Each row below holds a small network's activations on one input, seen along a few directions.
In each table, some parts of the input vary, and every possible input appears once, in random order.
A made-up example of a description, with smaller parts first: ring(8) and (point or line(9) or (values(3) and line(6))).
Shared parts are said once, and a part with two or three values counts as separate values.
In the rows, zero is written as 128.

Other details of the inputs vary at random and push rows far along two fixed directions, the same in every table; ignore that.

A family of inputs:
R1: [187 140 149 111 108 108  99  58 130 135 119 146]
R2: [132  86 131 110 149 114 129 176  89 136 156 139]
R3: [101 142  97 153 133 138 157 125 148 144 100 103]
R4: [ 90 124 112 159 137 131 165 162 148 138 122 111]
R5: [127 169 107 161 104 141 148  68 163 138  87 104]
R6: [103 141 117 161 130 128 160 131 160 133 116 113]
R7: [129  85 131 107 158 122 123 169  84 135 150 124]
R8: [ 67 120  87 144 149 157 154 188 124 141 112 100]
R9: [112 173  99 150 108 137 143 105 170 133  98 124]
R10: [ 74 116  94 153 149 138 173 183 120 140 122 111]
R11: [179 138 151  96 116 104  85  94 124 119 138 161]
R12: [129  90 151 115 152 117 129 175  90 125 165 139]
R13: [126 178 110 151 103 145 129  68 169 134  80 123]
R14: [109 168 100 149 120 146 136 100 165 133  93 109]
R15: [129  89 149 116 152 121 130 173  91 126 168 136]
R16: [116 160 101 154 106 156 138  99 159 134  88 110]
R17: [123  96 152  87 151 113 114 185  99 117 167 144]
R18: [ 87 127  97 150 147 139 160 152 129 141 108 101]
R19: [113 169 123 151 111 127 135 106 176 124 106 122]
R20: [144 108 157 102 138 123 104 154 100 118 168 147]
R21: [163 113 143 103 124 133  94 118 103 124 136 137]
R22: [148 102 158  98 138 111  98 157 105 120 163 145]
R23: [193 139 154 117  99 114 100  68 116 114 128 141]
R24: [127  89 146 118 149 120 132 177  95 130 165 136]
R25: [139  84 135 118 132 133 126 173  70 125 153 125]
R26: [132  88 151  99 145 114 108 187  97 124 166 142]
R27: [148  94 141 107 142 121 116 139  85 137 143 136]
R28: [110 164 101 154 109 153 139  97 161 140  85 116]
R29: [120  98 147  91 151 119 118 184 102 119 169 139]
R30: [108 148 100 160 105 165 147 132 140 121 102 109]
R31: [126  96 148 105 144 128 115 184  94 123 169 142]
R32: [126  88 144 104 156 111 136 179 107 127 164 138]
R33: [189 138 168  98 122  91 103  72 147 116 148 156]
R34: [ 90 120  97 155 132 151 163 153 122 144 108  97]
R35: [188 151 169  85 109  95  86  74 153 113 145 161]
R36: [178 125 166 112 124  92 103  96 134 121 143 151]
R37: [127 169 111 157 108 133 144  66 162 140  84 117]
R38: [183 131 151 110 103 130  89  95 110 105 131 147]
R39: [132 172 110 155 110 123 148  74 172 134 100 124]
R40: [176 139 169 101 116 108  87  95 127 113 151 158]
R41: [ 67 126  88 148 143 153 163 190 125 136 122 111]
R42: [130 171 129 144 117 114 149  78 185 123 108 128]
R43: [ 82 113  97 161 131 159 172 179 103 130 123  95]
R44: [ 38  91 105 153 160 126 164 158 137 131 135 111]
R45: [184 130 150 111 103 133  90  95 110 107 136 144]
R46: [ 99 146 100 152 120 160 143 127 142 132  94 107]
R47: [172 125 146 113 119 116 106  88 112 128 126 134]
R48: [ 68 121  92 142 151 154 150 186 120 137 113 102]
R49: [191 145 153 102 106 119  80  58 131 125 121 153]
R50: [ 88 165 121 148 110 115 121  48 197 118 103 128]
Description of these inputs: values(2) and (point or (values(3) and line(8))).
Changing only the values(2) part turns R22 into R6. The same change can be made to R40. Which row results?
Answer: R12
Change only the values(3) part in R46. List by row number the other rows that result.
Answer: R16, R21
Change only the values(3) part in R10. List by row number the other rows that result.
Answer: R2, R39

A family of inputs:
R51: [180 160 131 128  92 129 106  56 139 123 103 136]
R52: [ 94 155 123 148 124 132 148 131 174 120 125 123]
R53: [167 167 140 122 105 105 105  41 166 127 111 145]
R54: [ 56 181  95 178 118 146 178 129 201 126 100 107]
R55: [207 134 191  76 115  83  67  74 139 105 167 175]
R56: [128 136 110 142 115 158 134 144 114 132 111 115]
R57: [101 181  93 178 106 146 161  64 187 140  71  99]
R58: [ 36 152  82 175 142 147 187 165 173 137 101  94]
R59: [ 94 116  95 149 131 162 157 172 106 136 112 101]
R60: [114  51 143  87 177 118 119 217  61 135 176 136]
R61: [137  25 162  64 181 106  95 229  33 130 198 152]
R62: [152 155 117 137 103 151 119 103 129 128 104 126]
R63: [102  57 129 115 165 135 132 210  59 135 158 120]
R64: [187 140 152 111 109 107  90  48 131 124 122 148]
R65: [221 117 197  64 124  69  53  70 120 110 171 182]
R66: [181 163 133 129  94 130 107  50 144 123 102 130]
R67: [ 68 132  99 180 144 129 205 162 155 143 120  98]
R68: [124  99 120 118 137 156 125 189  76 129 137 119]
R69: [ 84 110 118 130 151 125 146 176 126 130 142 126]
Describe the family of inputs behind these rows.
Answer: point or (values(3) and line(6))
Change only the values(3) part in R59. List by row number the other rows that result.
Answer: R51, R66

A family of inputs:
R70: [138 137 137 129 122 119 125 115 141 124 131 133]
R71: [176 109 150 103 125 116 104 124  93 126 146 144]
R72: [128 106 120 123 134 142 122 144  96 132 124 121]
R73: [ 99 129 119 145 135 128 155 143 140 129 130 119]
R74: [ 61  81 112 128 164 147 152 236  92 132 152 114]
R75: [178  99 149 104 126 119  98 116  85 130 141 142]
R76: [ 97 100 107 130 143 154 134 172  91 135 123 110]
R77: [110 153 120 142 126 119 141 100 169 132 112 125]
R78: [110 125 126 140 134 130 147 149 131 129 133 121]
R79: [107 155 117 149 126 120 149  99 172 133 110 120]
R80: [161 120 143 101 122 126  97 119 105 122 137 141]
R81: [118 153 123 145 119 122 141 101 163 126 118 126]
R82: [164 121 141 107 121 125 103 118 107 123 135 140]
R83: [149 137 137 116 118 131 108 114 130 122 129 136]
R84: [109 160 118 145 117 128 137 100 170 127 111 127]
R85: [169 123 150 112 123 118 110 119 112 124 142 142]
R86: [121 123 123 128 131 140 131 153 119 126 130 125]
R87: [117 114 115 132 134 141 139 161 105 132 129 119]
R88: [161 129 144 116 121 122 110 117 120 123 137 139]
R89: [ 95 122 118 138 137 136 145 164 130 128 130 119]
R90: [173 107 144 107 124 122  97 110  94 128 134 138]
R91: [117 148 125 143 127 116 147  99 164 132 117 122]
R92: [ 98 163 112 150 124 125 144  99 178 134 104 121]
R93: [118 154 124 141 118 123 136 100 164 125 117 129]
Describe the family of inputs behind these rows.
Answer: line(4) and line(6)
Changing only the line(6) part turns R81 into R79. The same change can be made to R73. Which row results?
Answer: R91
A walk changes only the line(6) part. It starts at R77 and steps to R93. List the rest of the walk in order.
Answer: R89, R86, R82, R72

A family of inputs:
R94: [102 102 104 143 143 153 157 181  94 137 126 104]
R95: [128 188 130 148 100 123 130  62 197 117 106 130]
R96: [100 116 109 139 128 159 139 173 105 127 125 115]
R97: [166 149 153 125 118  94 119  69 159 127 131 148]
R98: [169 100 146  83 132 127  79 152  77 122 149 152]
R99: [151 135 152 116 124 103 113 103 144 120 142 144]
R100: [100 150 110 154 127 109 154  74 174 137 104 122]
R101: [178 114 179  76 131  97  74 116 115 111 171 166]
R102: [133 118 151 113 134 111 115 134 130 115 151 142]
R103: [145 118 153  88 140 111  95 142 124 119 154 151]
R104: [147 181 115 154  87 144 127  58 168 122  87 121]
R105: [161 126 154 114 129  95 115 103 138 124 147 148]
R106: [153 183 112 153  94 138 134  55 166 133  81 116]
R107: [118 100 138 113 151 110 134 171 114 132 154 134]
R108: [127  64 137  91 153 142 104 219  47 125 169 139]
R109: [113 136 104 155 126 150 159 132 125 140 106 105]
R110: [ 11 116  49 200 153 181 210 183 131 161  74  59]
R111: [102 109 106 140 135 154 147 176  97 133 125 109]
Describe the family of inputs behind these rows.
Answer: values(2) and (point or line(8))
Changing only the values(2) part turns R94 into R105. The same change can be made to R106. Which row results?
Answer: R107
